These are the activations of a small neural network, seen along a few directions. Each row is one input.
Each table varies a few parts of the input and shows all the possible inputs, shuffled.
A made-up example of a description, with smaller parts first: one of 5 places around a ring, together with either a single point or one of 9 places along a line or (one of 3 separate values, together with one of 6 places along a line).
Shared parts are said once, and a part with two or three values counts as separate values.

Table:
r1: [ -6.6  -0.9  10.9  -5.0  -8.6   0.3  15.4 -15.2   1.2   0.2  -5.1  23.0]
r2: [ -3.4   2.6  10.2  -4.7  -9.5  -6.6   8.5 -18.7   0.4   4.6 -10.3  19.3]
r3: [-11.5   3.3  -1.3  14.5  24.4   7.7  -3.9  12.3   4.9  -4.2   1.8  -7.6]
r4: [  7.1   4.9  -9.4   4.8  16.1   3.0 -17.9  17.7  -0.8   4.9  -3.7 -13.8]
r5: [ -3.2  -3.3   2.1   5.4 -10.9  -1.9   8.7 -10.4  -2.4  12.3 -18.9  16.9]
r6: [  0.9  -5.7  11.9 -15.9 -15.6   1.0  11.4  -9.8   4.1   3.4   2.7  17.1]
r7: [ 14.2  -3.0   5.1 -14.9 -21.6 -10.8   3.4   0.0  -1.7  15.3  -8.4   6.0]
r8: [  3.6   5.7   2.9  -8.9  19.3   4.2 -17.2   0.9   7.9  -7.2   9.5 -11.9]
r9: [  0.6  -6.3 -12.3   4.2  18.5  12.9  -7.9  17.5  -0.7  -1.6   3.8  -8.8]
r10: [ -5.6   8.2 -47.9  55.2 -33.9  -6.8   2.9 -27.7 -35.6 -58.6  33.7 -54.8]
r11: [ 10.6  -0.8  -6.8  -9.6  15.0   2.8 -14.4  11.1   4.1   0.1   7.6 -17.8]
r12: [ -7.6   8.3   3.4   0.4  27.1  11.1  -5.7  -0.6   6.4 -12.9   8.2  -4.1]
r13: [  3.9  -0.9 -12.5   3.3  17.6   6.7 -14.2  14.7  -0.1   4.7   0.4 -13.3]
r14: [ -6.4  -6.8   2.6   5.2  -9.9   5.0  15.6  -6.9  -1.6   8.0 -13.9  20.5]
r15: [-11.1   1.8  15.1  -2.6  -9.6  -7.1  17.3 -10.0   3.6   3.0  -1.1  20.3]
r16: [ -3.6   4.2  -6.3  12.2  23.9   8.1 -12.6   3.7   2.2  -2.5  -7.0  -7.7]
r17: [  2.6  -3.6  -2.2  -6.3  15.3   1.7  -6.4  19.2   5.7  -3.4  15.1 -16.3]
r18: [ -4.0  -3.6  -8.0   6.7  17.9   5.5  -6.0  22.8   1.5   1.2   7.9 -11.9]
r19: [ -7.4   1.3 -40.8  47.0 -70.4 -17.1  24.1 -41.8 -40.9 -45.5  19.4 -31.6]
r20: [ -4.1  11.8   2.6   0.7  26.0   4.1 -12.5  -4.0   5.8  -8.5   3.2  -7.3]
r21: [  4.2  -2.2  11.2 -15.5 -16.5  -6.0   4.6 -13.2   3.3   7.8  -2.6  13.4]
r22: [  1.0 -12.3  -3.2  -4.0 -16.8   3.6  14.3   3.9  -4.3  15.3  -6.5  15.0]
r23: [ -4.3   1.2   7.1  -4.5  19.3   2.3  -9.7   8.2   8.6 -12.6  15.7  -9.0]
r24: [-10.7  -5.9   6.4   8.7 -10.9  -3.1  17.0  -2.3  -0.3   9.0 -11.2  18.9]
r25: [  7.8 -14.1   2.0 -15.7 -19.5  -1.0  13.5  -0.3  -1.2   8.9  -0.5  11.7]
r26: [ -3.5  -4.7  15.6 -12.3 -16.6  -7.1  12.7  -5.2   5.4   4.4   5.4  15.5]
r27: [-7.1  2.4 -5.1 11.0 25.2 15.8 -5.3  7.8  3.8 -5.1 -0.8 -6.0]
r28: [ 11.1  -8.9   1.9 -16.5 -20.5  -7.2   7.3  -3.1  -0.8  15.1  -4.3   6.9]
r29: [ -0.6  11.7  -2.6  12.6  22.5   5.2 -15.7   7.3   2.5  -0.4  -9.8  -9.5]
r30: [ -0.4   8.4  13.4  -3.2 -10.6 -10.1   4.5 -15.6  -0.5   4.8 -14.4  18.3]
r31: [  7.2  -6.2  -6.5  -8.8  15.9   9.0  -8.2  13.9   3.5  -6.2  11.0 -13.3]
r32: [  4.3  -8.8  -3.8  -3.8 -17.8  -3.4   7.5   0.4  -4.9  19.6 -11.6  11.4]
r33: [ 13.8   5.0  -3.6  -8.1  13.6  -0.8 -18.1  14.0   3.3   0.4   3.4 -18.3]
r34: [  3.4 -11.6   6.3 -13.3 -20.6  -8.4  15.4   5.0   1.2  11.8   3.5   8.9]
r35: [ -3.2 -13.2   0.1   0.7 -17.8  -5.3  15.1   7.9  -4.0  14.4  -5.1  14.4]
r36: [-12.1   9.3   7.2   4.0  26.1   3.0  -4.4   3.9   7.6 -12.0  10.9  -5.7]
r37: [  7.2   3.7  14.4 -14.0 -17.6  -9.5   0.7 -10.1   2.4   8.0  -6.8  12.5]
r38: [ -1.1  17.6   5.8   2.1  24.4   0.5 -16.1  -1.1   5.0  -8.1  -1.0  -7.8]
r39: [  6.9   9.7   5.6  -6.3  17.6  -0.2 -21.4   3.2   6.1  -8.7   3.8 -11.1]
r40: [ -0.3   4.2   5.8   5.7 -12.1  -4.8   5.4  -6.6  -2.2  14.3 -21.7  14.9]
r41: [  0.1   2.1   3.8  -9.2  20.4  11.1 -10.6   4.3   8.4 -11.7  14.5  -8.7]
r42: [  7.5  -4.6  -1.0  -1.1 -18.9  -7.7   2.9   2.9  -6.7  17.8 -16.9  11.6]
The inputs of r27 and r14 match in every part but one. If r4 is changed in the same way as r27 into r14, which row does it become?
> r42
The inputs of r40 and r29 match in every part but one. If r30 is changed in the same way as r40 into r29, which row does it become?
> r38
What is each input in this table made of?
> one of 2 separate values, together with either a single point or (one of 4 places along a line, together with one of 5 places around a ring)
Change only the choice among 2 separate values in r22. List by row number the other rows that result.
> r9
Change only the place on the ring of 5 in r13. List by row number the other rows that result.
> r8, r11, r16, r20

Table:
r43: [ 16.2 -10.4 -23.6  -2.0 -19.7   1.8   2.2  12.8 -14.6 -21.9  25.8 -29.9]
r44: [ -7.3  14.5  -8.9  26.7  -5.5   1.7  -2.9 -18.0 -10.7 -26.7   4.0 -13.4]
r45: [ -1.4  14.5  16.1  -7.4  32.7   7.1 -14.7   0.4  13.4   7.8 -15.5  11.4]
r46: [ 19.0 -11.6   4.3 -32.0  13.8   7.6 -16.4  29.9  11.9  14.2   9.8  -6.1]
r47: [-15.6  15.4  -2.6  21.1  -0.3  -7.1  -3.0 -35.1  -2.5 -27.0  14.8 -17.0]
r48: [  8.9  -3.0   4.9 -13.4  20.4   0.3 -16.3  26.3  11.4  24.3  -8.3  -2.4]
r49: [-11.5  -3.3 -21.1  29.2  -4.1  10.0  10.9   5.1 -14.9 -22.0   9.9 -11.5]
r50: [ -5.2  -2.9   2.4  -0.9  33.1  10.3  -9.4  11.8  12.7  23.8 -17.7   7.7]
r51: [-10.5  11.7  25.0 -15.2  38.0   2.3  -8.3  -5.5  19.2  -4.9   2.5  12.8]
r52: [  2.0 -22.6  26.5 -23.6 -94.5 -27.6  58.6 -36.7  -9.8  44.1 -34.9  73.2]
r53: [  5.5  -2.4 -23.0  17.3 -13.8  -6.4  -0.7   8.9 -16.1 -11.7   9.7 -24.7]
What is each input in this table made of?
> either a single point or (one of 2 separate values, together with one of 5 places along a line)
Change only the place on the line of 5 in r50. List by row number the other rows that result.
> r45, r46, r48, r51

Table:
r54: [ -5.7   6.6 -20.0  23.5  25.6   8.0 -16.0   8.7  -3.9 -22.7  14.9 -34.2]
r55: [  3.8 -11.5  -1.3  -0.2 -49.2 -11.9  23.1 -11.6 -11.0  13.1  -9.1  14.5]
r56: [ -5.3  -2.9   6.8   4.1 -41.6 -12.1  26.4 -24.5 -10.4   4.7 -11.7  26.8]
r57: [ -2.3  -9.0  -0.9   4.6 -43.4 -12.1  26.0 -18.5 -11.8  12.6 -13.6  21.8]
r58: [ -7.3  -0.7  11.2   1.3 -40.0 -12.3  25.1 -32.6  -6.9   1.1  -9.0  27.1]
r59: [-10.3  16.0  -8.0  19.0  28.6   8.2 -15.2  -5.8   1.1 -33.6  19.6 -29.4]
r60: [  9.1 -14.5  -1.6  -9.5 -51.8 -16.4  22.7 -11.0 -11.1  11.7  -3.3  11.4]
r61: [ -8.2  13.0 -12.3  22.7  27.3   8.5 -14.7   2.3  -2.2 -30.3  16.8 -29.6]
r62: [  6.7 -13.5  48.1 -56.1  19.2   4.4   6.1  20.8  32.5  59.9 -33.5  63.5]
r63: [  3.9   4.2 -24.3  17.4  20.9  10.7 -20.5  13.4  -6.9 -21.1  15.5 -36.6]
r64: [  9.0   1.5 -24.7   8.8  18.3   6.7 -21.2  13.9  -7.1 -21.7  22.6 -39.5]
r65: [  6.6  10.7  27.0 -35.6  86.1  18.4 -41.7  44.9  37.6  26.1  -9.2   4.2]
The inputs of r58 and r59 match in every part but one. If r55 is changed in the same way as r58 into r59, which row does it become?
> r63
What is each input in this table made of?
> one of 2 separate values, together with either a single point or one of 5 places along a line
Change only the choice among 2 separate values in r61. List by row number the other rows that result.
> r56
Change only the choice among 2 separate values in r65. List by row number the other rows that result.
> r62
